A small network was shown many inputs. Here are its activations along a few directions, one row for each input.
In each table, some parts of the input vary, and every possible input appears once, in random order.
A made-up example of a description, with smaller parts first: line(4) and (point or ring(11) or (values(2) and ring(8))).
Shared parts are said once, and a part with two or three values counts as separate values.

Other details of the inputs vary at random and push rows far along two fixed directions, the same in every table; ignore that.

A family of inputs:
r1: 1.64, 4.49, 2.95, 1.70, 5.92, 2.31, 0.73, 3.91, 3.02, -2.48, -0.13, 3.39, 2.52
r2: -5.85, -7.36, -1.57, 5.18, 0.02, -3.25, -6.04, -1.71, -4.38, -7.57, 0.72, 2.67, -3.12
r3: 0.30, 6.65, 4.96, 6.76, 3.07, 0.54, 1.09, 2.38, 2.99, 2.60, 1.01, -3.21, -0.97
r4: -0.08, -0.77, -2.48, -6.90, -2.33, 0.36, 4.49, -1.05, -2.08, 2.60, 2.81, 1.31, 3.09
r5: 3.65, 4.04, 1.70, 4.30, 3.98, 3.64, -2.50, 5.23, 1.88, -2.99, 1.79, 0.99, 2.26
r6: 1.90, 3.23, 3.62, 3.64, 8.55, -1.11, 0.81, 3.27, 0.21, -1.00, 1.45, 0.59, 3.47
r7: 2.30, -1.18, -5.42, -4.71, -4.90, 0.02, 1.38, -0.50, -1.73, -0.22, 5.25, -0.92, 3.60
r8: 0.93, -1.20, -1.64, -7.33, -2.04, -1.25, 3.81, -0.56, -2.18, 3.53, 4.49, 0.19, 2.41
r9: -5.54, -8.71, -1.29, 1.94, -0.65, -0.03, -4.49, 0.38, -0.87, -2.27, -4.31, -0.83, -7.04
r10: -7.46, -6.89, 1.13, 3.01, 2.47, -2.71, -2.69, -2.34, -4.48, -4.41, -1.56, 4.54, -2.93
r11: 1.69, 1.35, -3.67, -5.29, -3.11, -0.11, 0.94, -2.14, -2.00, 1.50, 2.37, 4.79, 4.44
r12: 4.23, 0.91, -5.36, -3.30, -5.58, -0.33, -0.48, -1.58, -2.45, -1.28, 6.29, 2.54, 2.66
r13: 4.89, 4.49, 0.59, 1.64, 4.54, 3.99, -1.85, 3.68, 3.33, -0.61, -4.25, -4.19, -1.75
r14: -5.38, -4.93, 0.29, -1.54, 1.17, -0.45, -2.92, -2.08, -0.20, -2.73, -7.30, 1.03, -8.37
r15: 2.82, 3.18, 5.75, 5.22, 2.05, 2.78, 0.85, 1.91, 4.97, -0.70, -0.27, -2.30, 2.08
r16: -9.67, -2.59, 2.18, 4.31, -2.87, -3.67, -3.02, -2.50, -0.92, -0.54, -4.50, 1.55, -4.77
r17: 4.17, -0.93, -6.65, -4.66, -4.26, -0.39, 1.93, -1.43, -0.23, 2.22, 1.72, -2.37, 1.27
r18: 1.10, -0.48, 0.85, -2.77, -6.62, -0.11, 3.94, -4.21, -0.73, 1.98, 0.37, 0.87, 2.37
r19: 2.45, 3.53, 6.73, 3.50, 2.47, 0.46, 1.81, 2.61, 4.96, -0.64, -1.58, -1.60, 2.15
r20: 1.79, 2.49, 2.30, -0.21, 7.24, 0.13, 2.23, 5.03, 4.86, 1.61, -2.90, -2.26, -0.65
r21: 4.68, 1.03, -3.47, -6.21, -2.37, 1.45, 1.46, -3.59, -1.24, 4.38, 0.56, -2.26, -2.39
r22: 2.50, 3.90, 3.95, 1.51, 6.34, 0.72, -0.18, 4.49, 2.99, -1.77, 1.38, 2.39, 1.72
r23: 2.28, 2.99, 2.79, 5.49, 7.99, 1.30, -0.13, 2.53, 0.12, -1.16, 2.91, 0.05, 3.37
r24: -4.55, -5.40, 1.16, -1.86, 1.52, -1.98, -3.75, -1.62, -0.34, -1.97, -5.99, -0.08, -9.27
r25: -0.04, 2.80, 0.71, -1.73, -5.43, -3.94, 3.62, -3.37, -2.82, 6.23, 3.38, -1.16, -1.18
r26: -1.08, 3.13, -0.08, -1.41, -5.70, -2.25, 4.41, -3.88, -2.70, 5.37, 1.80, -0.14, -0.31
r27: 2.05, -1.75, -3.90, -4.44, -4.57, 1.78, 1.39, -0.10, -3.36, 2.19, 4.76, -1.14, 3.02
r28: -7.68, -6.78, -1.36, -0.79, 1.07, -1.77, -2.92, -0.27, 1.02, -1.54, -6.96, 1.89, -4.71
r29: 1.17, 2.15, -1.62, 0.58, -7.54, -0.98, 1.27, -2.84, -4.17, 5.24, 3.46, -2.85, -0.15
r30: 1.58, -0.46, -3.82, -6.93, -1.81, -0.14, 5.00, -1.64, -0.70, 4.77, -0.49, -0.04, 0.51
r31: 0.59, 0.15, -0.38, -2.81, -6.86, -0.49, 2.30, -3.98, -0.07, 2.13, -0.88, 1.12, 4.25
r32: -1.08, 3.43, 1.39, 0.00, 6.05, 1.82, 0.77, 5.25, 4.31, -1.15, -2.27, 0.30, 4.84
r33: 3.32, -1.32, -0.67, -0.57, -8.36, 1.08, 0.79, -3.25, -2.00, 1.81, 2.16, -1.79, 2.42
r34: -7.53, -4.24, 0.73, 6.38, -4.40, -3.72, -5.01, -2.14, -1.44, -3.47, -1.53, -1.16, -6.29
r35: -5.95, -7.37, 1.40, 2.51, -0.20, -0.22, -5.62, -1.56, -1.97, -4.61, 1.31, 4.87, -5.89
r36: 3.59, 3.77, 3.08, 5.93, 0.34, 1.41, -0.81, 2.50, 5.50, -3.77, -0.86, -3.23, 3.67
r37: 2.90, 2.30, -4.52, -7.49, -2.15, 0.33, 1.47, -2.88, -0.41, 3.63, -3.30, -0.21, 0.41
r38: 0.59, 2.12, 2.86, 1.77, 6.34, 3.19, 0.81, 5.06, 3.73, -0.69, 1.91, -1.65, 2.10
r39: 1.10, 0.78, -3.85, -3.20, -0.87, -1.86, 1.80, -3.11, -4.57, 2.14, 2.39, 3.00, 6.07
r40: 3.10, 3.21, 1.52, 6.36, 6.25, 1.91, -1.53, 3.94, -1.02, -2.33, 1.82, -0.72, 4.13
r41: -6.49, -8.68, -0.11, 0.91, 1.02, -0.75, -3.11, -0.86, 0.22, -1.18, -3.20, 0.00, -8.00
r42: 5.04, 4.89, -0.78, 1.51, 4.23, 2.30, -2.07, 3.01, 4.97, -2.86, -3.83, -3.96, -1.01
Each input here is: line(6) and (values(2) or line(5)).
Changing only the line(6) part turns r15 into r18. The same change can be made to r21. Which row results? -> r14
Changing only the line(6) part turns r40 into r6. The same change can be made to r27. Which row results? -> r8
Start at r14 and move only the line(5) part, one step at a time. The first step leads to r30. Which rows follow, in order? -> r4, r1, r10
Which other rows does r30 become when the line(6) part takes its other values? List them by row number. -> r9, r17, r20, r28, r41
Which other rows does r11 become when the line(5) part takes its other values? List them by row number. -> r28, r32, r37, r39

A family of inputs:
r43: -0.29, -0.41, -0.37, -0.90, -2.18, -0.43, 0.68, -0.87, -0.72, 0.67, 1.14, 0.50, 0.73
r44: -0.29, -0.60, -1.27, -1.46, -0.75, -0.85, 0.47, -1.06, -1.44, 0.62, 0.73, 0.69, 0.50
r45: 0.35, -0.81, -0.74, -1.53, -1.00, -0.13, 0.17, -1.14, -1.04, 0.19, 0.67, 1.05, 0.33
r46: 0.42, -1.04, -1.84, -2.04, -0.18, -0.20, 0.45, -0.50, -1.28, 0.67, 1.21, 0.46, 0.12
r47: -0.50, -0.68, -0.46, -1.41, -1.02, -0.95, 1.04, -0.97, -1.45, 1.06, 1.38, 0.64, 0.52
r48: -7.52, -4.65, 4.54, 7.83, 4.35, -0.58, -5.80, 2.30, 2.30, -6.55, -5.67, 0.63, -5.55
r49: 0.75, -0.18, -1.22, -0.84, -1.56, -0.08, -0.02, -0.91, -1.32, 0.94, 1.21, -0.55, -0.63
r50: 5.94, 9.58, 2.78, 0.15, 7.88, 3.47, 3.59, 6.03, 8.01, 2.70, -4.79, -4.55, 2.24
r51: 6.25, 8.95, 2.42, 2.93, 7.64, 3.74, 1.92, 6.79, 5.93, -0.18, -0.14, -2.60, 5.40
r52: -0.23, -0.36, -0.79, -1.14, -1.14, -0.43, 0.39, -1.32, -1.39, 0.62, 0.51, 1.03, 0.64
r53: 0.75, -0.87, -0.80, -0.69, -1.92, -0.07, 0.01, -1.13, -0.67, 0.01, 0.58, -0.26, 0.14
r54: 0.81, -0.90, -1.30, -0.98, -1.56, 0.23, 0.00, -0.76, -1.04, 0.48, 0.87, -0.59, 0.10
r55: 0.48, -0.73, -1.17, -1.36, -1.77, 0.03, -0.08, -0.79, -0.39, -0.31, 0.68, 0.48, 0.41
r56: 0.31, -1.05, -1.25, -1.84, -0.61, -0.55, 0.28, -0.87, -1.06, 0.19, 0.90, 0.72, 0.19
r57: -0.11, -0.37, -1.18, -0.97, -1.96, -0.34, 0.09, -0.95, -0.78, 0.18, 0.47, 0.55, 0.70
r58: 0.71, -0.15, -0.67, -0.55, -1.90, -0.39, -0.05, -1.24, -0.96, 0.46, 0.89, -0.22, -0.58
r59: 0.15, 0.26, -0.74, -0.15, -2.06, -0.73, 0.17, -1.42, -1.25, 1.00, 0.73, -0.16, -0.28
r60: 0.40, -0.92, -1.32, -1.82, -0.70, 0.15, 0.24, -0.81, -1.41, 0.70, 0.98, 0.80, 0.24
r61: -0.45, -0.43, 0.00, -1.08, -1.39, -0.50, 1.00, -1.25, -1.35, 1.05, 1.17, 0.97, 0.64
r62: -7.76, -4.74, 5.35, 7.93, 4.14, -0.63, -5.23, 2.35, 2.42, -6.04, -4.98, 0.62, -5.57
r63: -0.16, 0.11, 0.05, -0.09, -2.30, -0.77, 0.67, -1.46, -1.12, 1.54, 1.46, -0.20, -0.30
What is each input in this table made of? -> point or (line(4) and line(5))
Which other rows does r61 become when the line(4) part takes its other values? List them by row number. -> r45, r52, r60

A family of inputs:
r64: 0.19, -0.60, -1.68, -2.02, -1.65, -0.10, -0.34, -1.02, 0.08, 0.15, -1.00, 0.38, -1.21
r65: 0.66, -1.49, -1.63, -1.81, -1.48, 0.30, -0.33, -1.17, -0.40, 0.06, -1.32, -0.55, -0.63
r66: -0.54, -0.74, -1.02, -0.09, -1.04, -0.59, -0.49, -0.86, -2.05, 0.29, 1.47, 1.03, 0.35
r67: -1.67, 1.13, 2.53, 4.42, 4.12, 0.61, -1.73, 2.78, 2.12, -3.18, -1.74, 0.47, 0.44
r68: -3.77, -1.12, 3.59, 3.85, 4.92, 0.98, -2.74, 4.10, 4.26, -3.90, -4.74, -0.42, -2.96
r69: -0.68, -0.44, -0.21, -2.23, -0.94, -0.87, 0.76, -1.58, -0.66, 1.08, -1.34, 0.87, -0.74
r70: 0.77, -1.49, -1.80, -1.65, -0.80, 0.22, -0.43, -1.11, -0.98, 0.48, -0.68, -1.00, -1.33
r71: -0.43, -0.03, 0.34, 0.35, -3.62, -0.71, 0.42, -1.74, -0.15, 1.31, -0.56, -1.05, -0.80
r72: -0.63, -1.30, -1.13, -2.39, -1.02, 0.01, 0.31, -0.19, -0.27, 1.03, 0.04, -0.59, -1.40
r73: -0.15, -1.31, -0.25, -0.40, -1.80, -0.23, -0.18, -1.14, -0.99, -0.31, 1.47, 0.94, 0.67
r74: -0.57, 0.09, 0.21, 0.58, -2.94, -0.82, 0.28, -1.77, -0.78, 1.66, 0.17, -1.44, -1.75
r75: -0.67, -0.37, -0.40, -2.08, -0.26, -0.97, 0.61, -1.56, -1.14, 1.52, -0.66, 0.45, -1.44
r76: -4.09, -1.31, 3.82, 4.50, 6.39, 0.46, -2.19, 3.48, 3.46, -2.89, -4.48, -0.48, -3.43
r77: -0.51, -0.75, -1.08, -0.08, -1.02, -0.67, -0.20, -0.90, -2.04, 0.06, 1.55, 0.84, 0.31
r78: 0.27, -0.55, -1.86, -1.91, -0.99, -0.19, -0.42, -0.99, -0.50, 0.56, -0.32, -0.07, -1.90
r79: 7.67, 8.03, 0.93, 0.11, 3.14, 2.73, 3.86, 3.29, 2.23, 2.55, 3.64, -1.76, 6.20
r80: -0.79, -0.69, -0.91, -0.30, -1.54, -0.44, -0.41, -1.12, -1.48, -0.14, 0.89, 1.31, 0.99
r81: -0.13, -1.24, -0.02, -0.44, -1.89, 0.15, -0.03, -1.17, -1.13, -0.42, 1.55, 1.02, 0.47
r82: -0.12, -1.36, -0.64, -0.15, -1.22, -0.84, -0.17, -0.84, -1.55, -0.08, 1.89, 0.39, 0.18
r83: -0.31, -1.30, -0.53, -0.38, -1.71, -0.67, -0.10, -1.10, -0.98, -0.48, 1.35, 0.67, 0.82
r84: -0.90, -1.58, -0.59, -2.13, -1.04, -0.33, 1.17, -1.01, -0.07, 1.24, -1.01, 0.26, -0.39
r85: -1.10, 1.31, 2.62, 4.29, 4.20, 0.50, -1.40, 3.02, 2.47, -3.20, -1.47, 0.08, 0.72
r86: -0.33, -0.99, -0.99, -0.16, -1.09, -0.91, -0.07, -0.80, -1.85, -0.13, 1.69, 0.56, 0.29
r87: 7.82, 8.13, 0.69, 0.12, 3.28, 2.38, 3.80, 3.38, 2.40, 2.74, 3.62, -1.89, 6.53
Changing only one part turns r70 into r65. The same change can be made to r82. Which row results? -> r83
What is each input in this table made of? -> values(2) and (point or line(5) or line(6))
Which other rows does r70 become when the line(5) part takes its other values? List them by row number. -> r72, r75, r76, r78
Which other rows does r65 become when the line(5) part takes its other values? List them by row number. -> r64, r68, r69, r84
Which other rows does r67 become when the values(2) part takes its other values? List them by row number. -> r77
